Here are a small network's activations along a few directions, averaged over the inputs that share one value of a field.
Related values have similar rows: they may be neighbours, one step apart, or belong to one group.
In the rows, 500 means zero.
Random noise pushes rows far along 11 fixed directions. That doesn't count. These rows show it; they differ only by the noise:
[436 423 584 358 534 495 599 390 539 450 548 646 317 606 715 303 615 592
 438 738 134 272 465]
[502 582 564 354 272 340 513 569 572 469 616 496 542 580 651 421 415 442
 546 527 602 428 396]
[491 492 711 542 529 421 643 495 555 572 347 506 529 493 321 372 398 646
 547 521 678 743 543]
[344 642 307 303 411 235 579 444 519 377 630 506 296 757 676 437 561 348
 432 519 351 181 389]
[336 569 450 459 389 491 442 478 439 430 190 438 513 534 471 502 554 438
 493 459 468 546 586]
[413 604 253 582 639 273 491 674 565 269 448 677 426 594 489 601 637 382
 699 569 521 213 702]
[580 387 249 560 902 393 326 528 250 447 346 599 392 485 560 525 421 418
 604 559 589  90 753]
[648 566 388 558 739 462 711 608 324 442 605 619 492 538 290 583 842 499
 323 587 395 409 485]
[379 681 305 454 628 379 739 665 677 379 909 293 462 626 659 340 529 495
 459 284 410 533 490]
[638 351 308 460 592 617 360 373 379 633 174 438 676 460 743 491 701 517
 334 415 554 667 440]
[507 451 925 416 365 469 685 511 520 538 556 525 400 569 538 279 458 570
 522 767 520 314 227]
[594 451 447 494 672 329 481 586 543 485 662 590 462 521 655 416 360 514
 650 564 633 292 569]
[620 421 645 709 751 589 776 520 421 612 284 492 526 504 244 510 890 605
 377 614 637 626 229]


Values of Dibif:
z7: [216 560 485 476 205 449 507 546 700 308 307 417 418 663 723 487 746 375
 605 556 440 251 306]
z3: [627 512 607 232 154 494 428 333 287 483 457 647 490 563 620 405 439 494
 263 625 347 392 410]
z13: [347 660 568 372 211 373 688 634 648 331 619 404 451 662 553 475 504 320
 484 502 496 324 405]
z12: [523 466 857 663 457 872 742 704 284 414 282 235 624 396 358 452 734 391
 325 532 557 463 308]
z6: [230 558 460 672 615 476 742 571 597 361 574 215 254 652 455 433 515 386
 572 371 575 236 311]
z9: [594 419 377 445 556 634 385 346 418 661 553 408 549 506 655 504 493 468
 342 404 507 552 322]
z1: [423 648 417 423 405 371 467 295 404 605 597 487 350 576 275 602 398 471
 398 381 460 610 381]
z15: [253 604 645 537 371 441 707 538 588 413 510 411 345 617 273 476 479 478
 522 547 415 398 474]
z4: [612 630 455 553 392 515 513 735 442 391 806 468 589 423 415 633 548 441
 476 454 553 351 421]
z11: [620 603 436 526 459 408 519 591 532 419 699 488 573 534 521 564 535 360
 499 397 708 373 366]
z2: [651 579 455 475 717 403 625 731 202 408 629 502 502 508 311 489 539 420
 385 490 585 218 585]
z8: [458 413 777 688 622 720 566 468 605 551 314 485 473 368 360 432 354 635
 590 473 545 716 609]
z10: [286 499 350 702 809 450 583 486 680 543 417 125 411 598 526 434 455 469
 619 211 714 627 427]
z5: [486 556 386 225 429 473 441 369 282 505 418 430 482 573 562 508 367 335
 276 417 386 403 597]
z14: [393 421 620 638 636 903 410 548 466 552 581 213 482 347 503 509 414 473
 543 389 397 576 400]
Each value of Dibif is a pair of two hidden parts, and every pair occurs once (5 first parts, 3 second parts).
Changing only the second part turns z13 into z15. z12 has the same second part as z13; what does that change turn z12 into?
Answer: z6
Changing only the second part turns z3 into z11. z1 has the same second part as z3; what does that change turn z1 into?
Answer: z9

Values of Dud:
k1: [660 645 338 559 496 371 621 691 403 401 550 622 646 537 270 639 853 496
 401 520 566 501 488]
k7: [488 381 435 480 602 604 273 446 329 504 522 466 369 465 695 550 350 355
 568 591 380  80 582]
k5: [786 289 347 381 791 309 408 480 526 663 479 463 587 538 976 250 282 533
 549 415 901 426 491]
k6: [474 400 598 560 459 680 428 474 513 479 641 537 428 408 577 529 419 513
 566 602 351 323 492]
k2: [478 681 420 250 459 415 489 641 290 333 783 501 463 531 549 423 386 379
 392 486 237 212 739]
k8: [658 547 442 498 426 584 412 378 286 610 577 478 629 389 288 657 468 469
 281 340 541 773 477]
k3: [590 398 577 407 680 439 445 526 490 592 635 449 515 466 713 286 180 569
 595 492 641 452 582]
k11: [555 344 626 474 298 507 365 468 739 557 553 719 493 519 785 574 544 467
 689 777 513 273 260]
k9: [600 450 614 578 465 757 400 467 313 524 271 511 623 342 321 574 478 561
 415 473 474 724 568]
k4: [367 425 474 438 421 517 518 257 570 622 353 399 406 583 515 511 496 507
 408 438 423 648 392]
k10: [679 462 384 353 582 563 516 531 286 399 267 609 667 445 679 346 787 621
 226 519 286 549 711]
The values of Dud form 4 separate groups.
List the group mates of k9, in the order listed.
Answer: k6, k8
List the group mates of k4, in the order listed.
Answer: k7, k11
List the group mates of k2, in the order listed.
Answer: k5, k3

Values of Lefib:
l7: [756 469 440 435 502 436 371 503 403 637 466 537 708 450 587 538 461 485
 438 433 767 608 450]
l4: [378 535 678 544 540 512 589 421 536 551 536 436 402 451 230 439 167 593
 542 419 513 765 657]
l17: [370 518 418 571 431 528 452 523 607 439 406 448 437 545 610 551 741 418
 598 506 475 374 286]
l9: [327 569 540 601 436 615 507 570 426 405 536 319 394 490 453 559 458 340
 550 434 522 285 354]
l18: [465 503 322 508 677 476 480 360 366 514 573 462 336 573 480 507 546 465
 385 434 382 366 448]
l6: [475 544 605 549 413 648 400 644 525 454 586 420 602 373 472 532 312 469
 653 435 524 578 619]
l14: [334 641 638 402 474 400 814 533 398 433 366 303 451 635 249 320 441 469
 320 363 537 617 554]
l3: [435 390 713 508 507 497 567 443 633 477 437 659 362 527 567 434 447 544
 596 714 402 340 508]
l15: [564 573 437 459 478 397 525 675 427 402 401 377 668 493 562 406 460 425
 496 383 731 487 602]
l1: [589 467 546 517 616 370 649 596 462 392 395 599 503 586 505 393 578 501
 502 604 601 303 570]
l10: [594 401 669 274 315 550 549 339 339 596 307 379 569 571 693 282 422 510
 229 506 551 464 326]
l20: [604 493 407 606 447 479 353 604 541 452 323 685 617 433 488 680 729 508
 641 609 598 489 514]
l19: [311 454 588 605 503 604 405 477 420 469 252 503 343 493 395 581 607 416
 617 687 356 268 502]
l12: [638 585 535 467 336 384 661 489 372 439 486 665 499 611 300 653 723 371
 301 633 564 358 328]
l8: [597 492 370 398 438 378 392 399 565 607 843 629 475 465 557 570 389 605
 512 508 397 593 551]
l2: [723 510 350 451 639 573 511 613 333 588 640 423 706 415 545 553 653 523
 307 411 522 617 481]
l13: [446 589 470 535 538 443 505 597 562 353 466 643 490 539 456 532 568 457
 629 570 444 407 662]
l5: [637 435 556 354 517 237 704 395 701 502 648 722 439 698 736 244 416 629
 444 607 554 453 401]
l11: [450 558 500 465 526 362 697 562 688 449 536 450 502 622 535 375 442 519
 498 408 593 607 561]
l16: [578 426 257 359 480 560 115 230 280 786 745 461 414 394 546 708 355 469
 399 449 351 482 369]
Each value of Lefib is a pair of two hidden parts, and every pair occurs once (4 first parts, 5 second parts).
Changing only the second part turns l7 into l6. l19 has the same second part as l7; what does that change turn l19 into?
Answer: l11
Changing only the second part turns l20 into l18. l8 has the same second part as l20; what does that change turn l8 into?
Answer: l1
Changing only the second part turns l16 into l4. l2 has the same second part as l16; what does that change turn l2 into?
Answer: l3
